Each row below holds a small network's activations on one input, seen along a few directions.
Each table varies a few parts of the input and shows all the possible inputs, shuffled.
A made-up example of a description, with smaller parts first: one of 6 places along a line, together with either a single point or one of 11 places around a ring or (one of 3 separate values, together with one of 8 places around a ring).
Shared parts are said once, and a part with two or three values counts as separate values.

Other details of the inputs vary at random and push rows far along two fixed directions, the same in every table; ignore that.

A family of inputs:
x1: [-14  70 -56  25  20 -32 -12  20 -35  14 -10  21]
x2: [ -3 -21 -23  -9  29   6   1 -16 -75  23 -25 -35]
x3: [ -5  19  14   0 -41 -21  -6   2  71 -36  -1  41]
x4: [-12 -30 -16  -2  35   4   1 -12 -76  29 -25 -32]
x5: [-14  65 -69  13  10 -49  -9   2 -34   2 -29  18]
x6: [  4 -85  64 -21  -8  36  10 -18  15  -3   4 -26]
x7: [  8  -2   6   7 -29 -20  10 -11  65 -29   4  10]
x8: [ 14  11  11  17 -18  -8  10   6  64 -18  28  11]
x9: [ 11   3   6   2 -27 -20  11 -11  64 -30   4   6]
x10: [-11 -27 -16  -5  32   7  -2 -13 -77  28 -26 -32]
x11: [ -2  12  27   6 -26   5  -8  18  56 -17  22  33]
x12: [  8  29   4  23 -32 -14   2  12  80 -25  26  27]
x13: [ -7  23  -7  26  -1 -15  -5  19  21   0  11  18]
x14: [-10 -13  -2  -1  47  18  -6  10 -83  37  -6 -19]
x15: [-5 30 -2  2 -9  0 -9 16 11 -4  7 24]
x16: [ -6  78 -53   4  13 -23 -12  16 -37   8  -9  25]
x17: [  8   4  15  -6 -32 -14   6  -7  60 -33   2  19]
x18: [ -1  76 -51   2  19 -25  -5  14 -37   7  -5  19]
x19: [ -1 -70  41 -29   2  39   2 -19 -27   9  -9 -28]
x20: [ 11  36   9   2 -33  -4   1  13  66 -25  25  33]
x21: [ 11 -65  54 -30 -24  39   8 -21  28 -13   7 -16]
x22: [ -9 -26 -20  -4  34   4   2 -15 -76  27 -24 -33]
x23: [ 16 -75  61  -6  -8  54   9  -6  24   7  30 -35]
x24: [  4  25 -13 -12 -19 -16   1  -7  18 -19 -11  14]
x25: [ -9  18  -4   3 -11 -26  -2   2  20 -16 -11  22]
x26: [  2 -57  44 -11  19  45   3   2 -30  21  11 -29]
x27: [ -6 -14 -19   3  43  18  -3   5 -84  40  -5 -33]
x28: [ -2  74 -63  19  20 -33  -7  16 -33  14  -7  11]
x29: [ 18 -58  45 -17  20  45  14  -5 -20  15  20 -39]
x30: [ -8 -20 -13 -26  27  16  -4 -13 -86  24 -26 -23]
x31: [  6  30  14  11 -30 -12  -3  17  72 -25  23  36]
x32: [ 17 -84  62 -28 -11  37  17 -23  18  -6   9 -35]
x33: [ 16  29   4  18 -27 -14   5  10  79 -26  27  20]
x34: [ 10   5   4   4 -30 -18   7  -9  62 -29   2   9]
x35: [-16 -27 -16   2  39   0  -2  -9 -76  30 -26 -29]
x36: [ 19 -84  63 -28  -4  36  20 -25  20  -8  10 -37]
x37: [  9 -86  63 -25 -11  39  12 -20  14  -5   6 -28]
x38: [ -6  27 -10  24  -4 -13  -8  19  22  -2  10  21]
x39: [ 13 -66  37 -35   6  38  14 -24 -26   6  -3 -39]
x40: [  3  16  -1  12 -37 -28   6  -8  80 -36   2  23]
x41: [ -2  78 -55  11  23 -34  -5  17 -37  11  -7  21]
x42: [  6  27 -14  18  -2 -12   2  11  24  -3  12   5]
x43: [  1   4  18  22 -22  -2   0  14  63 -14  23  18]
x44: [-26 -15 -17  -5  34  34 -25  10 -90  46 -15 -10]
x45: [  9  13   1  10 -30 -29  12 -10  80 -36   5  15]
x46: [ -5  75 -52  11  16 -31  -7  18 -34   8  -6  22]
x47: [-26 -30 -15 -15  25  22 -19 -10 -85  35 -33 -13]
x48: [ -9  71 -59  21  17 -31 -12  18 -34  13  -8  18]
x49: [-19  60 -61  20  14 -51 -11   7 -32   4 -30  22]
x50: [ 10 -56  60 -18 -18  50   1   0  29  -2  28 -11]
Each input here is: one of 2 separate values, together with either a single point or (one of 4 places along a line, together with one of 6 places along a line).
- The inputs of x40 and x12 match in every part but the choice among 2 separate values. If x7 is changed in the same way as x40 into x12, which row does it become? => x42
- The inputs of x49 and x38 match in every part but the choice among 2 separate values. If x37 is changed in the same way as x49 into x38, which row does it become? => x31
- Change only the place on the line of 4 in x36. List by row number the other rows that result. => x9, x39, x45

A family of inputs:
x51: [ -3  31 -31   8 -15 -28  -4  -8  16 -15 -20   9]
x52: [ 16 -31  54  -1 -11  23  11   6  49  -9  30  -2]
x53: [ 10  30 -16  11  -5   3   0  12  20   2  19   6]
x54: [  6  34 -36   1 -16 -26   3 -13  21 -14 -10   7]
x55: [ 14  31 -11   7   2  -6   3  12  14  -1  23   3]
x56: [  6 -59  48  -7  21  43   9   4 -35  21  17 -37]
x57: [-10   7 -32  -8  33 -21   5 -10 -80  16 -32 -18]
x58: [-11  37 -10  17  -3 -15 -11  27  14   1   7  32]
x59: [ 15 -64  27 -26   9  25  18 -27 -23   6  -1 -49]
x60: [ -2 -23   7   4 -18  -4   0 -12  26 -12  -7   4]
x61: [ -7  32   2 -13 -13  13 -18  15   1  -3   7  34]
x62: [ -1  -6 -25 -14  38 -10   6 -16 -70  15 -29 -28]
x63: [-16  12 -31 -34  15   3 -11 -13 -81  12 -37   3]
x64: [-18  24 -25  17 -13 -34  -6  -4  22 -11 -17  23]
x65: [-16 -30   5  12  34  31  -7   8 -56  38   3 -24]
x66: [-1 -9 13 17 -7 17 -6 13 23  3 21 10]
x67: [ 12 -36  45   6 -22  35   1   6  54  -6  28  -8]
x68: [ 14 -45  48 -15 -22   4  17 -18  54 -25   4  -9]
x69: [  4  45 -13  13   5 -17   0  18  17  -6  14  21]
x70: [-13  23 -20   5 -12 -36  -8   0  14 -13 -21  24]
- The inputs of x61 and x63 match in every part but one. If x52 is changed in the same way as x61 into x63, which row does it become? => x68
- What do these inputs look like to the network? => one of 2 separate values, together with either a single point or one of 9 places around a ring
- A walk changes only the place on the ring of 9. It starts at x64 and steps to x70. List the rest of the walk in order. => x57, x68, x62, x59, x54, x51, x60
- Change only the choice among 2 separate values in x59. List by row number the other rows that result. => x55

A family of inputs:
x71: [ -4 -28 -17 -17   7  -4   6 -30 -40   2 -32 -28]
x72: [  4 -20  16  16 -18   2   1  -1  49 -11  11   1]
x73: [  5  36 -18   7 -15  -7  -4   6  24  -8   7  12]
x74: [  4 -63  35 -33  -1  15  13 -30 -12  -7 -18 -28]
x75: [  1 -43  30   1  13  16   3   1 -11  11   5 -18]
x76: [  0  16 -11  12 -10  -4  -3   1  27  -6   5   6]
x77: [-12  54 -30   5  -2 -13 -16  17 -10   2  -2  34]
x78: [ 10   4   9   7  -7  -6   9   3  36 -12  14   2]
x79: [-12 -41  11 -30  -4  11  -5 -24 -30   0 -30 -11]
x80: [  4  -2   4  16 -19  -3   1  -1  45 -11  10   5]
x81: [  1  39 -35  10  -2 -12  -4   6   4   2   3  12]
x82: [  8 -26  24 -16  11  30   5   3 -31  14  12 -18]
x83: [ 14 -18  10 -10  16  21  10  -1 -28  11   9 -30]
x84: [  5  -7  -9   6  27  -3   7  -4 -38  20  -4 -24]
x85: [  3  -3  23  10 -14  -2   4   8  45 -14  15  14]
x86: [ 10 -21  16 -15 -24 -15  16 -24  46 -32 -10  -5]
x87: [-22  74 -50  12   7 -30 -21  19 -24   4 -14  41]
x88: [-20 -12  -6   2  24   9 -14   7 -58  27 -15  -5]
x89: [ 22 -31  44  -3 -24  17  13  -2  69 -19  33  -4]
x90: [ -2  -7 -13   7  31  -8   5   1 -46  20  -8 -26]
x91: [-10  -1  17   8 -19   4 -11   9  31  -8   8  22]
x92: [  0  34  -7   8  -4 -17   0  13  22  -9   6  24]
x93: [ -9   9 -14 -11  19  20 -14   8 -63  23  -6   0]
x94: [ -1  56 -31   6   8 -23  -3  15  -8   1   2  24]
- The inputs of x91 and x84 match in every part but one. If x77 is changed in the same way as x91 into x84, which row does it become? => x89
- What do these inputs look like to the network? => one of 4 places along a line, together with either a single point or one of 5 places along a line
- Change only the place on the line of 5 in x92. List by row number the other rows that result. => x75, x82, x85, x94
- A walk changes only the place on the line of 4. It starts at x72 and steps to x90. List the rest of the walk in order. => x75, x88
- List by row number the other rows that have the place on the line of 4 in common with x71. => x72, x73, x76, x80, x81
